These are the activations of a small network on made-up records, seen along a few directions, one row for each record.
Here are examples, each followed by its value of one field, Y.
Records without Y are marked none.
The largest differences between rows may come from other fields.
In the rows, 500 means zero.
Random noise pushes rows far along 17 fixed directions. That doesn't count. These rows show it; they differ only by the noise:
[598 451 577 421 602 595 680 470 585 508 562 494 498 563 644 463 432 478
 529 316 512 444 452 614 549 548 265 564 349 413 408 562 553 475 509 756
 572]
[609 553 558 398 687 495 533 552 508 587 575 461 485 446 515 513 447 454
 479 547 501 532 541 641 311 493 257 442 506 478 534 628 206 443 379 583
 630]
[377 386 464 398 386 242 342 653 506 810 584 530 340 250 547 454 544 558
 640 292 243 492 637 525 441 515 610 557 350 766 447 604 316 323 485 433
 395]
[526 613 502 447 584 626 423 582 427 506 522 276 501 591 499 564 619 316
 437 677 465 494 637 458 660 295 524 486 517 619 514 423 250 391 447 419
 579]
[485 516 553 550 539 551 463 482 466 439 440 398 446 613 514 461 449 489
 366 608 505 357 543 522 352 494 452 497 445 469 459 643 294 434 422 666
 476]
[320 459 644 513 583 602 427 491 420 450 488 576 529 570 630 475 546 600
 482 469 591 365 623 571 334 551 495 497 530 453 352 309 439 545 568 446
 606]
[601 471 655 398 455 203 577 320 535 505 579 741 368 486 774 316 289 432
 545 373 373 476 450 594 549 356 601 521 521 528 328 550 396 553 420 856
 320]
[468 453 459 492 367 562 541 477 615 649 697 583 559 473 357 704 580 509
 563 398 602 368 488 468 496 541 516 581 315 500 479 530 486 370 611 252
 619]
[556 625 653 703 491 516 533 510 329 684 383 377 487 561 547 585 615 413
 414 487 430 547 497 405 446 491 282 631 403 613 316 585 378 499 387 548
 618]
[432 703 391 665 468 541 487 608 369 492 456 654 571 469 412 591 704 395
 449 638 682 640 523 258 482 497 665 650 533 536 618 498 645 525 584 182
 549]
[593 541 454 479 589 595 443 634 383 464 507 273 611 389 464 585 576 475
 487 612 446 690 474 600 513 390 300 357 505 520 654 570 441 540 552 418
 603]
[591 356 617 485 485 471 520 422 561 434 509 429 554 470 611 348 475 504
 696 358 360 532 412 562 702 448 432 484 455 489 361 416 472 516 457 570
 521]
[397 590 401 529 642 603 368 716 482 510 399 517 395 555 314 624 565 543
 522 696 469 415 548 585 232 645 553 508 462 612 483 310 495 534 383 582
 511]
[512 451 458 525 342 545 517 565 546 499 576 527 496 529 474 519 539 374
 496 408 518 441 461 467 547 470 626 655 202 550 454 541 555 374 536 594
 459]
[366 240 383 372 507 625 429 653 589 360 539 418 538 402 356 309 443 626
 678 408 309 422 507 649 361 550 446 325 448 401 664 501 386 481 498 338
 409]
[556 648 468 372 479 606 439 352 610 255 710 537 544 472 411 604 438 477
 728 616 445 547 274 666 697 332 514 512 531 547 514 405 516 496 516 349
 667]
[272 382 327 492 714 552 453 892 352 575 681 548 603 354 636 480 629 419
 368 656 678 310 687 394 494 581 518 472 490 460 653 537 569 603 553 425
 402]
[643 568 442 475 528 395 460 521 484 559 532 371 523 435 529 578 599 383
 540 644 456 611 526 416 831 317 602 448 575 626 550 487 458 482 519 450
 476]
[427 748 531 595 356 630 408 545 339 446 398 503 467 488 561 538 600 458
 424 400 565 736 457 472 347 505 486 805 238 657 457 664 636 304 604 475
 699]

[665 485 473 651 571 542 508 312 620 343 481 201 632 557 450 622 518 603
 352 716 778 394 421 428 721 588 429 473 526 317 582 758 554 418 614 588
 593] : y10
[506 540 707 452 337 511 380 364 382 480 427 450 467 608 693 612 555 527
 302 357 592 580 660 634 392 316 658 487 360 568 347 416 420 353 787 643
 592] : y8
[696 688 526 763 289 512 552 399 477 202 309 488 507 457 322 491 562 473
 502 374 478 873 239 550 305 502 464 733 270 460 594 720 659 488 603 582
 546] : y5
[638 506 584 682 645 547 610 377 531 223 262 419 554 620 616 227 444 501
 542 569 564 557 367 388 642 601 376 563 591 319 435 582 622 589 365 740
 494] : y6
[524 402 618 391 376 450 539 358 475 625 592 411 495 463 561 536 403 583
 411 303 399 478 563 635 361 376 309 353 454 456 510 739 230 422 621 457
 518] : y6
[373 417 435 402 747 558 372 656 467 419 595 496 580 382 726 511 466 667
 398 622 797 401 572 640 415 704 427 439 483 402 560 585 707 499 657 700
 602] : y2
[271 586 604 544 329 553 300 400 263 300 531 554 496 572 696 477 406 538
 243 615 585 400 506 560 304 348 632 538 456 523 432 638 451 471 632 538
 490] : y4
[512 630 438 561 461 597 480 474 501 271 413 593 502 642 316 452 413 361
 488 765 542 497 374 414 430 444 655 501 569 468 528 385 499 569 292 492
 447] : y11
[541 492 485 483 492 425 421 488 402 438 290 346 461 498 625 358 390 560
 497 576 332 649 444 502 641 433 504 376 617 584 494 526 626 564 435 684
 362] : y4
[293 779 488 353 654 699 496 611 363 496 372 549 299 592 593 544 493 554
 454 399 391 601 607 646 297 545 359 610 540 657 484 360 660 529 517 575
 585] : y3
[513 368 515 728 451 464 494 618 371 577 495 449 654 452 575 411 585 463
 423 532 562 516 430 338 556 588 436 569 415 446 499 680 601 543 495 525
 487] : none
[573 599 453 546 582 657 516 572 603 531 498 433 477 547 378 683 634 508
 641 507 486 489 396 551 595 616 395 638 340 574 418 403 639 432 490 546
 678] : y8
[801 500 539 419 518 502 746 625 415 687 511 491 554 521 546 655 547 286
 403 352 429 742 492 627 522 303 321 365 390 487 546 377 557 660 575 722
 463] : y11
[574 448 409 538 394 429 699 655 432 608 730 642 531 419 367 529 510 226
 390 472 380 441 470 461 362 303 437 459 369 408 702 757 256 610 469 412
 275] : y2
[605 367 327 445 365 642 537 639 540 591 393 444 652 510 241 573 478 453
 610 541 488 664 374 412 572 519 503 288 450 499 581 279 759 554 403 349
 485] : y3
[437 384 495 637 439 558 611 505 451 593 411 322 542 495 463 546 647 612
 429 310 432 430 590 397 529 546 347 458 459 408 572 648 518 538 696 300
 427] : y9
[767 419 592 551 464 425 497 438 598 508 599 487 616 483 303 693 446 411
 469 640 623 497 363 663 343 469 469 360 404 431 427 367 325 565 371 678
 584] : y7
[611 406 428 459 365 550 491 502 637 401 399 430 511 609 391 480 568 472
 454 426 620 569 598 481 529 462 796 501 333 443 609 452 527 278 692 560
 447] : y1
[294 518 421 583 648 751 535 687 380 292 603 366 420 625 638 513 617 477
 263 542 447 139 588 581 478 463 386 592 313 390 600 757 485 547 718 700
 345] : y8
[458 521 521 547 146 575 484 250 520 349 469 450 506 503 413 521 424 670
 526 267 403 597 320 562 440 447 455 578 332 475 534 780 599 357 726 340
 555] : y1
[519 460 387 293 634 562 595 741 448 607 356 509 476 520 443 378 457 429
 382 452 501 704 730 521 238 508 472 296 614 438 758 414 447 506 457 512
 399] : y5
[542 430 443 563 474 598 609 489 410 495 430 316 619 582 493 443 475 506
 380 533 454 542 459 390 644 453 335 359 610 365 663 673 598 596 554 432
 412] : none
[449 582 493 473 392 500 428 201 476 370 280 321 433 578 629 374 280 707
 489 574 396 527 374 399 734 468 447 402 694 533 458 739 666 452 479 511
 444] : y7
[405 619 512 539 454 435 463 359 526 569 477 519 374 574 490 402 370 483
 498 626 429 339 459 315 539 536 513 634 597 594 388 689 331 378 227 435
 479] : y10
[528 622 494 519 708 361 545 501 465 516 435 432 452 365 594 394 617 510
 498 499 471 639 643 394 605 482 427 508 760 480 661 652 359 518 533 332
 484] : y7
[468 297 616 535 362 344 480 630 406 722 580 643 545 376 615 376 529 396
 540 319 409 493 544 464 373 468 531 526 327 560 351 468 339 500 413 488
 440] : y1
[460 642 632 441 423 647 562 327 569 507 511 520 416 673 371 484 448 435
 494 366 459 472 537 519 320 458 427 654 487 508 425 466 203 313 375 324
 675] : y10
[430 263 485 627 541 470 542 535 529 600 499 283 599 413 647 516 696 649
 410 350 656 323 674 350 736 649 454 509 425 386 525 657 623 458 782 421
 450] : y9
[574 626 445 405 824 371 455 621 524 702 487 538 356 427 355 786 501 629
 632 722 320 498 518 755 363 576 374 288 761 654 478 194 456 767 357 629
 498] : y4
[562 487 389 409 562 546 473 554 599 328 465 441 467 475 466 403 340 534
 531 581 478 538 366 630 471 583 452 475 437 469 597 607 621 457 412 755
 455] : y9
[696 508 508 506 447 358 486 611 475 486 694 564 594 314 508 478 521 230
 499 552 573 683 417 524 499 359 554 575 339 537 563 603 350 448 417 582
 537] : y6
[439 565 557 558 409 380 544 492 231 704 425 547 494 516 743 537 463 444
 371 474 403 593 477 362 672 398 460 482 619 647 369 438 763 729 478 597
 378] : y11
[615 439 558 349 675 482 480 514 543 558 541 411 493 486 662 455 390 568
 714 492 298 572 367 708 753 521 306 415 585 602 358 321 643 602 381 791
 580] : none
[468 354 497 508 382 558 322 445 376 369 416 213 689 445 586 348 367 577
 441 681 525 556 403 417 651 426 424 271 574 458 533 661 526 470 435 403
 515] : y3
[515 320 667 449 509 251 321 505 575 587 639 638 505 288 488 479 483 595
 719 427 405 501 516 744 278 551 559 420 501 576 322 248 234 546 400 520
 575] : y5
[550 427 457 564 547 434 313 643 579 590 634 392 589 325 412 628 639 453
 646 681 603 435 469 466 645 588 570 557 360 634 400 418 435 389 383 447
 648] : y2

Which value of Y does each new row have?
[708 602 577 474 358 421 425 466 448 428 488 453 539 349 446 464 437 404
 592 471 350 881 303 655 411 332 414 501 410 603 530 579 378 438 411 503
 622] : y9
[356 337 495 754 488 412 486 699 354 515 592 469 598 373 569 306 656 350
 347 531 567 328 620 245 456 543 526 618 413 408 573 761 296 528 456 374
 348] : y5
[371 625 497 495 302 674 596 337 498 574 515 544 465 732 433 637 450 454
 201 455 750 330 610 333 349 488 545 622 392 437 517 704 463 275 593 357
 556] : y3
[654 475 376 379 576 503 535 646 585 387 667 559 518 512 403 370 410 281
 531 666 434 534 418 585 518 371 580 452 494 435 713 569 351 481 371 637
 400] : none
[388 546 574 427 570 556 546 367 471 346 718 654 542 502 704 366 262 504
 450 567 589 331 350 568 460 501 289 545 580 356 471 733 472 547 400 553
 572] : y3
[510 475 553 511 588 393 545 433 590 537 422 431 367 607 639 389 522 480
 410 446 546 344 682 393 626 544 617 601 510 488 427 569 389 365 487 708
 392] : y3
[635 267 635 608 453 528 441 531 510 435 410 224 664 464 468 501 712 517
 442 363 615 594 660 561 461 471 535 403 337 390 505 384 331 413 702 477
 577] : y5
[414 633 400 431 635 537 526 709 395 637 510 514 436 455 462 467 606 355
 581 545 319 586 615 393 562 424 450 511 656 639 604 405 402 568 370 262
 476] : y6
[548 302 593 456 540 573 522 501 628 349 520 540 579 590 561 342 458 461
 460 444 709 379 566 577 394 564 596 499 361 309 446 389 403 394 510 681
 529] : y9
[570 487 546 494 600 404 575 499 548 602 569 550 519 325 545 391 419 527
 606 418 497 566 421 512 393 636 211 557 490 457 493 758 392 459 335 497
 611] : y6
[701 579 506 478 686 590 585 566 564 386 665 472 576 501 546 656 638 373
 387 570 748 501 544 642 490 427 446 556 342 368 612 590 396 421 704 644
 651] : y1
[571 696 417 711 610 373 537 474 467 464 374 591 450 486 351 713 670 604
 427 676 579 557 520 454 395 553 585 483 680 438 659 564 573 673 683 428
 424] : y2
